A small network was shown many inputs. Here are its activations along a few directions, one row for each input.
In each table, some parts of the input vary, and every possible input appears once, in random order.
A made-up example of a description, with smaller parts first: one of 6 places along a line, together with either a single point or one of 9 places around a ring or (one of 3 separate values, together with one of 5 places around a ring).
Shared parts are said once, and a part with two or three values counts as separate values.

Other details of the inputs shift rows strongly along two fixed directions, in all tables alike. That doesn't count.

A family of inputs:
r1: [ 21  87 -24   8  -9  28 -13   0  55  26  20 -39 -30  19  -8]
r2: [ -7  11  13  -4   3  15   5  17 -14  -2 -26  -4  -5   7  -6]
r3: [  0   9  12  -2   9  23  12  12 -18  -8 -10   2  -8   9 -10]
r4: [ -6  16  11 -10   6   9   7  14 -15  -5 -21  -1   3   8 -11]
r5: [  2 -17   1   0   1 -12  -9  -6   3   3  16   8   6  -1   2]
r6: [  1  -9  10   3  -3   3  -2   1  -5   3  -5 -10   0  -2   1]
r7: [  4 -14   4   2  -5 -14  -8  -5   3   1  11  -2  14  -7   4]
r8: [  4 -23   3   4  -2 -16 -11 -13   6  -2  20   6  10  -7   4]
r9: [ -2 -14   1   0  -8 -15 -11  -4   8   0   5   3  14  -5   2]
r10: [  4 -21   2   8  -5  -2  -6  -6   4  -4  16   5   3  -5   4]
r11: [  3 -19   6   8  -8  -7  -9  -2   4   4   7  -6   6  -9  10]
r12: [ -7  10   9  -4   6  22   9  12 -13  -9 -16   7  -7   9 -11]
r13: [ -5 -17 -21   1  -6 -29   4 -17   1  -1   7   0   7 -16  19]
r14: [  1 -22  -2   4  -5  -2  -6  -4   5   1  17   8   1  -2   4]
r15: [  3 -17  -2  -3   1 -11 -11  -5   8   1  11  10   7  -4   1]
r16: [ -9   1 -15  -5   4 -14  16  -9 -10  -2  -8  -5  -1  -7   8]
r17: [  1 -32   0   1 -11 -11 -14 -10  11  10   3  -5   5  -8   6]
r18: [  1 -13   4   4  -7 -15  -7  -5   7  -1   7   1  16  -5   4]
r19: [  2 -14   4   4  -1 -12  -7  -9   7  -4  12   8  10  -3   2]
r20: [  2 -16   0  -1  -5 -15  -8  -2   3   6  12   0  12  -4   4]
r21: [ -3 -27   2   7 -13 -14 -16  -6  12   4   5   0   9 -10  10]
r22: [ -6  15  11  -9  12  12   6  10 -15  -7 -16   7  -2  10 -13]
r23: [ -4 -17 -19   1  -2 -28   4 -22   1  -4  10  10   0 -14  15]
r24: [ -1  14   9 -13   9  10   8  17 -15  -1 -20  -1   2   8 -11]
r25: [ 22  83 -30   6  -5  36 -11  -4  58  17  24 -25 -31  19 -13]
r26: [  1 -28   1  10  -9  -7  -8 -11  11  -5  16   9   8  -6   6]
r27: [ -6 -14 -20   8  -6 -18   3 -11  -2   2  -1  -4  -2 -15  22]
r28: [ -1  13   9 -12  15  13   7  12 -15  -3 -15   7  -4   9 -12]
r29: [-11  15 -10   0  10   5  22   8 -24  -3 -27  -8 -13  -2   6]
r30: [ -2  13  11 -10  14  12   9  12 -19  -1 -10   5  -5  12 -12]
r31: [ -9  15 -13  -1   9   9  27   2 -22  -8 -18   6 -18  -1  -2]
r32: [  1  15  14  -8   9  11  10  13 -20  -4 -15  -6   3   7 -10]
r33: [  3 -16  -2  -3  -5 -14 -10  -1   7   4   6   3  13  -6   3]
r34: [ -3 -20  -1   5  -7  -2  -9  -5   9  -5  11  10   4  -4   3]
r35: [ -9  20  -9  -8  15   0  25   0 -23  -8 -18   5 -13   0  -1]
r36: [ -2  17  14  -6   7  10  12  13 -16  -5 -19  -3   5   9 -10]
r37: [  1  15  14  -7  14  13  10   9 -20  -7 -10   2  -3   9 -12]
r38: [ -1  14  11 -11   9   9  10  16 -20   1 -15  -3   1  10 -10]
r39: [ -3   7   8  -5   9  22  12  14 -18  -3  -9   4 -10  12 -10]
r40: [ 26  55 -37  16 -23   3 -34 -19  83  29  43 -33 -17   2   7]
r41: [  2 -23  -4   2  -4  -1  -8  -3   9  -1  12  10   2  -5   4]
r42: [ -2  16  14  -5  13  12  11   8 -15  -8 -14   5   0  10 -12]
r43: [ -2 -15   1   0  -2 -12 -12  -8   8  -3  10  11   9  -3   1]
r44: [ -3 -15 -22   7  -6 -14   8 -16  -2  -5   6  10  -8 -14  13]
r45: [  0 -18   6  10 -10  -8  -8  -3   8   3   3  -3   9  -7  10]
r46: [-2 -8 10  4 -4  2  0  1 -1  2 -9 -7  3  0  1]
r47: [ -3  10  12   0   7  22  13  11 -14  -9 -14   5  -6  10 -10]
r48: [  1 -20   2   5  -8  -9 -10   0   4   9   7  -3   4  -6   9]
Each input here is: one of 2 separate values, together with one of 4 places along a line, together with either a single point or one of 5 places around a ring.
Question: Changing only the choice among 2 separate values turns r10 into r3. The same change can be made to r13. Which row results?
Answer: r16
Question: Which other rows agree with r20 in the choice among 2 separate values and the place on the line of 4? List them by row number.
Answer: r7, r9, r13, r18, r33
Question: Which other rows does r43 become when the place on the line of 4 takes its other values? List them by row number.
Answer: r9, r21, r34
Question: Which other rows does r39 become when the place on the ring of 5 takes its other values? List them by row number.
Answer: r3, r12, r25, r47
Question: Which other rows does r44 become when the choice among 2 separate values takes its other values? List them by row number.
Answer: r31

A family of inputs:
r49: [ -6  -5 -19   5  -6 -19 -13 -14  17   2  21   5   1  -7  12]
r50: [-10 -10 -18  -1  -4 -14  -6 -30  13   1  17  -1  -3  -4   3]
r51: [  7  -6 -18   3  -3 -22 -11 -15  21   9  19   8  -3 -12  10]
r52: [  2  54 -13 -10  11  20  22   4   1  -3 -16  -2 -21  14 -15]
r53: [-12 -49  38 -14  10  -2   1  19 -43 -21 -30  24  21  -7  -7]
r54: [ -4  -7 -17  12 -15 -13  -6 -14  12   6  10 -19   0 -12  19]
r55: [  1  43  20 -20  21  42  15  48 -29  -9 -36   0  -5  23 -25]
r56: [-18 -53  43  -8   7  -3   5  20 -45  -4 -30  19  16   3  -6]
r57: [  5  48  23 -13  23  42  18  44 -34 -13 -32  -1   1  19 -23]
r58: [-15 -50  43  -5  13  -4   3  17 -41 -16 -33  22  20  -2  -4]
r59: [  2 -10 -19   7 -17 -13  -4 -13  22  11  -1 -11  -2 -13  15]
r60: [-12 -50  46  -1   7  -5   9  19 -49 -11 -25  17  20   0  -6]
r61: [  3  56  33  -7  24  41  20  40 -30 -19 -36   0  -3  18 -17]
r62: [  9  -4 -19   7 -11 -21  -2 -14  21   2  23   8   4  -9  12]
r63: [ -7  -9 -20  10 -18 -12  -6 -13  20   7   1 -12   0 -11  14]
r64: [  3 -12 -16   1   1 -17  -3 -31   8   2  22  -6  -3  -5   4]
r65: [  4 -11 -16   6 -10 -14  -7 -14  17  15   1 -13  -6 -16  15]
r66: [ 11  78   3 -11   6  43  -1  30  15  15  -8 -19 -20  31 -21]
r67: [  9 -10 -15  10 -12 -15  -3 -15  14  13   7 -16  -3 -17  17]
r68: [ -2 -13 -17  -2   3 -16  -8 -30  11   4  16  -3  -6  -5   3]
r69: [  8 -11 -16   1  -2 -17   1 -31  12   6  19  -2  -3  -9   2]
r70: [ 12  81  12   4   5  38   5  25  14  13  -4 -22 -19  28 -20]
r71: [ -8  -9 -18   8 -14 -13 -10 -13  15   8   4 -16  -3 -12  17]
r72: [ -5 -10 -18   3  -6 -16  -2 -31  11  -1  24  -5   0  -5   4]
r73: [-11 -52  31 -15  12   2   1  21 -45 -16 -29  22  26  -4  -9]
r74: [  1  31  17   1  23  61  28  36 -34 -24 -16  24 -30  21 -20]
r75: [ 11   6  -9  -3 -13   3 -25  -5  42  16  27 -14   2   5  -6]
r76: [-11 -55  35 -16   9   2  11  26 -47 -11 -19  16  25  -1  -7]
r77: [ 17  14  -2   7 -12  -1 -24 -13  40   3  29 -13   6  -3  -3]
r78: [-16 -53  41 -11   5  -2   3  21 -47  -4 -29  20  16   4  -5]
r79: [  1  43 -17   5   1   2   2   4  10  -2  14  -4 -10   5   5]
r80: [-16 -49  18  -4  11 -11  20  15 -59 -11 -35   4   9 -14  15]
r81: [  7  57 -11  -7  10  21  27   4  -3  -5 -11  -5 -18  14 -14]
r82: [  1  63 -13   2   6  17  18  20  -1  -7  -4   1 -12  12  -4]
r83: [  0 -10 -17   7  -8 -14 -12 -14  14  12   4 -18  -7 -12  18]
r84: [  6  -8 -18  10 -19 -14   1 -14  20   9   5 -14   1 -13  16]
r85: [-12 -52  43  -7   5  -2   9  21 -51  -5 -23  17  20   3  -4]
r86: [  2  -7 -18   3   0 -21 -15 -15  15   5  21   4  -3  -8  13]
r87: [ 15  87  12   6  12  38   4  24  17   1  -9 -20 -15  24 -18]
r88: [ -4  -5 -21   6 -10 -19  -9 -14  22   1  18   9   4  -7  10]
r89: [ -3  -9 -20   4 -10 -15   3 -30  15  -2  20   0   4  -4   1]
r90: [  6  -6 -17   7  -2 -22 -10 -15  12   3  27   0   0  -9  14]
r91: [ -3  -7 -19  13 -20 -13  -1 -13  17   5   7 -15   4 -12  16]
r92: [ -8 -54  32 -14  11   2  10  25 -47 -15 -21  17  27  -2  -8]
r93: [ -6 -30 -26   5 -16 -27 -12 -44  31   4  27   2   6 -10   6]
r94: [ 14   7  -5   3 -15   3 -21  -9  36  22  32 -17   4   8  -3]
r95: [ 14  90   9  -2  12  42  -2  24  20  -3 -14 -16 -17  22 -17]
r96: [ 11  83  11   2   5  36  -2  26  16   8 -12 -19 -23  28 -22]
r97: [  3 -13 -17  -3   0 -16  -3 -30  16   8  13   1  -6  -9   1]
r98: [-15 -63  25  -1  14  22  13  14 -44 -26 -14  46  -5   0  -6]
r99: [  5  -6 -21   3  -9 -21  -8 -14  25   4  17  10   1  -8  10]
r100: [ 13 -33 -25  12 -16 -41 -21 -36  37  13  45   4   8 -22  20]
Question: Changing only one part turns r74 into r98. The same change can be made to r81. Which row results?
Answer: r52
Question: Changing only one part turns r95 into r61. The same change can be made to r59. Which row results?
Answer: r84
Question: What is each input in this table made of?
Answer: one of 2 separate values, together with either a single point or one of 10 places around a ring or (one of 3 separate values, together with one of 5 places around a ring)
Question: Which other rows does r65 become when the choice among 3 separate values takes its other values? List them by row number.
Answer: r51, r97
Question: Which other rows does r96 become when the place on the ring of 10 takes its other values? List them by row number.
Answer: r53, r55, r56, r58, r66, r73, r75, r78, r95
Question: Which other rows does r79 become when the place on the ring of 5 takes its other values? List them by row number.
Answer: r62, r82, r90, r100
Question: Which other rows does r60 become when the place on the ring of 10 takes its other values? List them by row number.
Answer: r57, r61, r70, r76, r77, r85, r87, r92, r94
